Each row below is a small network's average activation on inputs in which a field has the value named, seen along a few directions.
Related values have similar rows: they may be neighbours, one step apart, or belong to one group.
In the rows, 500 means zero.
Random noise pushes rows far along 13 fixed directions. That doesn't count. These rows show it; they differ only by the noise:
597 446 530 526 559 491 443 564 577 364 561 579 487 496 405 373 441 584 414 497 560 520 340 404 465
638 631 418 625 287 538 550 632 505 635 555 560 467 459 468 461 577 471 471 364 544 525 543 581 471
661 613 501 653 601 497 385 426 573 445 627 541 332 568 503 368 610 660 438 603 387 472 599 480 561
406 507 454 548 498 478 529 450 479 566 518 563 329 661 608 446 526 536 557 518 500 496 375 558 454
537 469 455 502 593 487 284 553 479 520 663 500 498 500 639 524 658 559 499 638 448 361 587 540 468
592 400 490 440 624 488 362 637 544 540 579 517 450 578 503 398 315 504 416 624 552 370 327 405 534
356 428 453 304 434 476 518 466 426 542 473 481 420 599 652 512 475 540 454 605 574 529 267 532 428
553 429 467 376 351 503 625 504 469 551 486 440 468 585 601 464 348 496 530 598 597 441 488 621 480
423 518 525 461 603 483 453 317 525 635 404 373 429 573 531 583 414 515 558 591 342 425 505 485 607
675 616 450 495 291 549 373 642 475 452 582 492 660 423 532 429 639 429 442 406 459 430 523 543 319
684 587 487 609 362 462 419 498 518 335 442 377 519 270 530 532 525 743 523 539 487 527 782 560 557
638 588 576 350 496 443 356 418 348 435 454 328 508 483 667 506 437 660 362 684 425 466 727 438 682
562 306 626 399 492 418 445 596 431 559 637 600 700 519 588 504 453 466 592 397 583 317 661 538 517
527 352 519 538 343 389 506 341 108 514 452 506 356 638 708 622 514 588 486 774 622 686 457 627 400
451 497 423 370 384 486 417 595 466 678 505 470 491 480 611 556 503 493 460 510 536 449 395 532 479


Field H:
h9: 393 387 610 375 450 405 553 491 381 408 522 677 495 531 575 461 502 556 448 433 641 611 455 490 540
h1: 339 590 429 609 563 544 624 342 571 449 456 476 362 640 531 426 585 440 585 495 388 551 462 504 429
h2: 564 589 444 524 482 566 506 624 481 660 499 419 605 523 531 494 410 256 515 428 452 360 684 486 560
h8: 530 569 554 431 290 459 537 494 584 524 507 613 467 503 486 386 564 569 490 334 518 568 438 544 420
h3: 539 529 627 726 525 423 435 355 342 381 316 488 509 559 472 487 428 492 586 439 368 568 481 458 456
h12: 511 348 628 465 483 418 541 407 361 406 546 613 552 561 544 490 499 477 532 542 594 552 666 529 503
h7: 670 557 399 595 360 465 320 713 520 513 628 626 349 405 526 411 646 666 404 515 612 583 424 473 401
h10: 375 548 431 453 416 497 487 577 587 400 470 535 521 312 493 503 651 624 440 393 550 605 394 541 459
h4: 455 596 470 716 630 523 556 542 575 704 520 624 260 647 408 414 434 373 538 444 434 469 470 481 633
h13: 473 552 608 459 505 472 576 351 418 313 453 500 546 602 557 409 498 514 511 455 443 520 531 502 515
h14: 718 813 449 767 315 595 643 494 472 420 316 398 431 593 406 345 372 355 594 428 407 561 543 521 406
h6: 439 320 591 410 344 421 635 294 543 662 452 522 496 388 422 736 583 643 593 525 571 651 615 654 544
h5: 467 342 498 558 463 416 404 487 422 640 432 513 443 509 590 628 327 466 684 613 510 418 585 570 548
h15: 475 471 509 565 400 494 764 434 491 502 426 604 434 532 385 449 370 486 481 378 638 691 444 482 529
h11: 589 539 516 593 399 456 506 512 647 426 450 524 447 455 459 375 398 645 581 382 513 449 524 527 501
h16: 390 641 423 503 556 452 305 447 437 548 454 403 420 536 701 524 604 531 504 563 340 442 566 422 489
The values of H form a line.
Name the neighbours of h15, in listed order.
Answer: h2, h12
Name the neighbours of h3, in listed order.
Answer: h13, h11
Name the neighbours of h7, in listed order.
Answer: h14
Name the neighbours of h4, in listed order.
Answer: h9, h5
